A small network was trained on invented records. Each row is its activation on one of them, seen along a few directions.
After each row come some of the record's fields: BEZI, VITUS, PUME, FOV, ZAF.
A field that a record lacks is written absent.
Other fields move the rows too, some of them a lot.
(in the rows, 500 means zero)
Random noise pushes rows far along 5 fixed directions. That doesn't count. These rows show it; they differ only by the noise:
[512 560 444 736 554 344 535 504 610 568 476 415 459 488 607 370 533 671
 298]
[469 526 625 420 433 449 427 547 461 421 625 465 524 670 501 487 547 397
 527]
[498 405 554 389 490 545 552 397 511 327 459 580 426 554 485 562 415 404
 712]
[404 407 432 719 544 345 604 678 453 402 463 371 439 444 563 218 555 492
 299]
[482 589 579 522 477 488 458 463 570 461 526 511 468 602 547 572 501 523
 567]
[566 511 413 686 571 400 570 313 689 566 425 496 403 457 597 462 451 730
 413]
[302 578 563 670 443 511 439 557 545 394 570 436 380 567 568 495 571 536
 516]

[155 393 574 316 300 729 495 407 522 227 669 553 341 542 487 689 597 430
 798]
BEZI=sagi, VITUS=lilu, PUME=busi, FOV=zem, ZAF=vani
[379 423 391 687 572 599 666 461 623 365 240 557 306 293 598 529 454 630
 627]
BEZI=sagi, VITUS=lilu, PUME=lod, FOV=zem, ZAF=vani
[373 518 523 611 441 368 369 615 438 534 771 317 441 577 590 293 636 545
 205]
BEZI=sagi, VITUS=gis, PUME=busi, FOV=mov, ZAF=absent
[595 531 605 411 478 393 349 652 371 522 573 465 686 706 385 410 592 341
 463]
BEZI=absent, VITUS=absent, PUME=lod, FOV=absent, ZAF=absent
[606 404 544 343 485 489 500 354 460 514 638 514 450 515 526 518 377 454
 515]
BEZI=tifi, VITUS=zuda, PUME=busi, FOV=tul, ZAF=biz
[526 600 497 702 520 412 458 348 680 624 583 435 387 496 657 492 512 749
 345]
BEZI=tifi, VITUS=zuda, PUME=lod, FOV=tul, ZAF=absent
[572 738 560 641 555 531 365 770 415 684 515 474 574 498 533 519 478 446
 409]
BEZI=tifi, VITUS=reduv, PUME=busi, FOV=tul, ZAF=biz
[420 353 544 464 468 614 420 570 350 329 496 540 468 560 333 465 490 283
 713]
BEZI=absent, VITUS=absent, PUME=lod, FOV=absent, ZAF=biz
[742 419 623 244 439 335 338 284 488 587 716 479 648 759 392 411 512 410
 462]
BEZI=tifi, VITUS=leka, PUME=lod, FOV=mov, ZAF=biz
[385 407 445 551 481 555 538 344 574 409 475 525 408 468 452 521 545 584
 588]
BEZI=zodob, VITUS=pubit, PUME=lod, FOV=tul, ZAF=absent
[255 483 613 543 446 617 506 519 505 180 417 533 315 539 567 591 502 400
 758]
BEZI=sagi, VITUS=lilu, PUME=lod, FOV=zem, ZAF=biz
[332 742 521 854 530 631 475 530 691 412 255 548 351 430 597 682 490 637
 690]
BEZI=tifi, VITUS=leka, PUME=lod, FOV=mov, ZAF=biz
[459 453 559 357 432 557 386 476 380 469 632 511 545 611 351 485 524 365
 566]
BEZI=zodob, VITUS=budal, PUME=lod, FOV=mov, ZAF=biz
[240 197 360 606 420 568 550 216 620 346 605 463 228 410 487 372 586 674
 535]
BEZI=sagi, VITUS=lilu, PUME=lod, FOV=zem, ZAF=vani
[538 666 365 668 544 624 467 198 720 752 432 603 426 388 483 710 426 837
 523]
BEZI=zodob, VITUS=budal, PUME=busi, FOV=mov, ZAF=biz
[287 283 437 488 398 456 474 523 386 398 674 369 481 508 409 278 671 481
 392]
BEZI=zodob, VITUS=sav, PUME=busi, FOV=tul, ZAF=vani
[581 405 341 558 619 499 653 492 470 505 280 560 516 339 434 419 401 502
 490]
BEZI=zodob, VITUS=budal, PUME=busi, FOV=mov, ZAF=biz
[568 292 385 608 592 508 523 540 389 483 354 520 495 415 329 309 439 393
 530]
BEZI=absent, VITUS=absent, PUME=lod, FOV=absent, ZAF=biz
[448 517 475 568 518 518 581 593 497 484 480 476 475 393 588 509 496 530
 470]
BEZI=tifi, VITUS=zuda, PUME=busi, FOV=tul, ZAF=vani
[232 397 491 510 413 523 536 709 391 282 492 428 503 488 422 395 646 357
 520]
BEZI=zodob, VITUS=sav, PUME=busi, FOV=tul, ZAF=biz
[781 387 442 451 575 317 531 400 511 616 444 483 630 522 449 328 456 506
 390]
BEZI=tifi, VITUS=leka, PUME=lod, FOV=mov, ZAF=vani
[480 276 455 475 501 507 468 556 321 448 607 449 453 465 408 286 479 359
 470]
BEZI=tifi, VITUS=reduv, PUME=busi, FOV=tul, ZAF=vani
[524 671 556 426 397 465 385 371 647 712 707 450 544 606 610 631 613 722
 361]
BEZI=sagi, VITUS=lilu, PUME=busi, FOV=zem, ZAF=vani
[465 153 508 310 431 529 552 230 459 305 663 510 320 513 468 418 415 398
 618]
BEZI=tifi, VITUS=zuda, PUME=lod, FOV=tul, ZAF=absent
[469 514 441 486 524 654 496 360 546 469 358 638 480 456 400 653 461 548
 717]
BEZI=zodob, VITUS=budal, PUME=lod, FOV=mov, ZAF=absent
[609 445 548 451 540 417 519 490 472 460 457 493 508 509 526 423 437 429
 477]
BEZI=tifi, VITUS=leka, PUME=lod, FOV=mov, ZAF=biz
[703 360 318 434 601 464 717 188 689 592 313 605 529 359 482 548 411 699
 512]
BEZI=zodob, VITUS=pubit, PUME=lod, FOV=tul, ZAF=vani
[738 605 510 333 571 439 605 570 533 608 331 588 761 527 460 617 501 457
 519]
BEZI=zodob, VITUS=pubit, PUME=lod, FOV=tul, ZAF=vani
[373 572 516 665 423 448 400 521 565 534 623 363 461 546 580 426 623 614
 360]
BEZI=tifi, VITUS=leka, PUME=busi, FOV=mov, ZAF=vani
[367 431 591 518 409 523 385 440 464 424 738 415 303 586 578 450 498 475
 490]
BEZI=sagi, VITUS=kof, PUME=busi, FOV=tula, ZAF=biz
[565 649 598 358 455 434 419 570 449 600 621 471 685 632 488 579 583 465
 423]
BEZI=zodob, VITUS=pubit, PUME=busi, FOV=tul, ZAF=biz
[545 471 571 434 483 395 359 513 430 555 734 410 498 630 520 357 535 457
 333]
BEZI=sagi, VITUS=gis, PUME=busi, FOV=mov, ZAF=biz
[452 523 515 410 417 543 429 289 605 569 704 508 422 556 530 618 508 629
 479]
BEZI=sagi, VITUS=gis, PUME=busi, FOV=mov, ZAF=biz
[275 493 525 558 395 599 446 389 590 384 589 474 374 514 532 578 577 587
 617]
BEZI=tifi, VITUS=leka, PUME=busi, FOV=mov, ZAF=vani
[484 553 562 598 496 578 388 451 528 448 448 533 425 540 502 570 459 487
 681]
BEZI=tifi, VITUS=leka, PUME=lod, FOV=mov, ZAF=vani
[749 529 546 521 586 317 486 621 407 620 495 439 608 547 545 342 418 410
 328]
BEZI=tifi, VITUS=zuda, PUME=lod, FOV=tul, ZAF=biz
[494 502 410 485 535 565 569 511 468 553 441 543 526 376 458 525 464 519
 476]
BEZI=zodob, VITUS=budal, PUME=busi, FOV=mov, ZAF=biz
[563 518 413 523 527 513 520  84 791 583 404 580 436 469 525 660 487 826
 587]
BEZI=zodob, VITUS=sav, PUME=lod, FOV=tul, ZAF=vani
[430 655 564 628 454 488 312 546 521 528 527 454 551 637 445 517 620 542
 525]
BEZI=zodob, VITUS=sav, PUME=lod, FOV=tul, ZAF=biz
[420 682 535 572 420 327 426 688 557 627 670 352 661 608 569 416 762 598
 214]
BEZI=sagi, VITUS=lilu, PUME=lod, FOV=zem, ZAF=vani
[531 825 493 583 498 484 399 669 511 767 535 471 697 521 530 610 618 653
 328]
BEZI=zodob, VITUS=budal, PUME=busi, FOV=mov, ZAF=vani
[604 505 488 416 517 548 484 505 475 605 540 532 555 476 467 540 440 473
 514]
BEZI=tifi, VITUS=reduv, PUME=busi, FOV=tul, ZAF=vani

Which values does each new row have?
[687 420 448 488 548 426 414 239 565 665 619 509 445 550 490 428 415 628
 401]
BEZI=sagi, VITUS=gis, PUME=busi, FOV=mov, ZAF=biz
[543 373 468 456 610 595 662 472 500 301 260 638 341 375 553 561 309 413
 731]
BEZI=sagi, VITUS=gis, PUME=busi, FOV=mov, ZAF=absent
[466 323 441 491 491 530 537 538 396 411 447 525 536 490 308 394 499 357
 570]
BEZI=absent, VITUS=absent, PUME=lod, FOV=absent, ZAF=biz
[462 452 475 507 520 473 563 552 513 463 515 459 418 448 603 438 504 533
 412]
BEZI=sagi, VITUS=gis, PUME=busi, FOV=mov, ZAF=vani
[497 295 451 409 391 407 407 182 521 598 832 388 465 602 418 348 573 608
 316]
BEZI=zodob, VITUS=pubit, PUME=busi, FOV=tul, ZAF=biz
[552 470 498 593 568 413 541 657 420 460 405 454 508 439 540 348 451 404
 423]
BEZI=tifi, VITUS=leka, PUME=busi, FOV=mov, ZAF=biz
[683 540 717 164 407 374 271 726 233 562 738 457 830 846 319 434 601 165
 462]
BEZI=absent, VITUS=absent, PUME=lod, FOV=absent, ZAF=biz
[518 395 473 427 498 463 468 647 285 487 521 476 655 553 285 304 535 287
 450]
BEZI=zodob, VITUS=budal, PUME=lod, FOV=mov, ZAF=biz
[366 479 549 726 444 483 358 527 475 511 724 348 324 524 570 353 545 541
 363]
BEZI=tifi, VITUS=zuda, PUME=lod, FOV=tul, ZAF=biz
[386 608 347 837 553 476 472 861 374 663 424 402 634 381 374 287 664 520
 245]
BEZI=zodob, VITUS=budal, PUME=lod, FOV=mov, ZAF=biz
[518 370 374 596 626 604 651 498 453 391 197 611 418 318 425 471 346 440
 664]
BEZI=zodob, VITUS=budal, PUME=lod, FOV=mov, ZAF=biz
[452 574 599 530 439 568 352 453 501 501 609 481 421 564 530 575 464 478
 578]
BEZI=tifi, VITUS=leka, PUME=busi, FOV=mov, ZAF=biz
[278 533 496 693 426 561 345 429 541 478 614 436 394 568 433 459 611 592
 495]
BEZI=zodob, VITUS=budal, PUME=lod, FOV=mov, ZAF=biz
[236 424 442 642 390 450 443 617 486 463 660 315 499 520 445 290 749 546
 307]
BEZI=zodob, VITUS=sav, PUME=lod, FOV=tul, ZAF=vani
[371 803 527 859 511 628 310 402 718 598 503 519 287 517 638 708 480 787
 572]
BEZI=sagi, VITUS=gis, PUME=busi, FOV=mov, ZAF=biz
[305 402 512 561 444 419 537 620 400 355 601 367 402 494 567 304 567 419
 345]
BEZI=sagi, VITUS=lilu, PUME=busi, FOV=zem, ZAF=biz
[634 543 445 451 527 378 478 627 392 677 533 450 719 530 433 379 578 490
 283]
BEZI=zodob, VITUS=budal, PUME=busi, FOV=mov, ZAF=vani
[580 210 362 340 556 328 822 431 495 410 413 471 483 329 611 298 473 525
 304]
BEZI=sagi, VITUS=lilu, PUME=busi, FOV=zem, ZAF=vani
[461 500 503 431 464 679 485 285 626 510 546 607 386 469 499 712 429 584
 694]
BEZI=tifi, VITUS=reduv, PUME=busi, FOV=tul, ZAF=vani
[595 388 533 430 485 453 433 236 534 481 546 536 456 620 449 456 437 507
 573]
BEZI=sagi, VITUS=lilu, PUME=lod, FOV=zem, ZAF=biz
[287 655 694 415 336 469 364 685 477 410 713 389 565 709 572 540 733 442
 459]
BEZI=sagi, VITUS=lilu, PUME=lod, FOV=zem, ZAF=vani
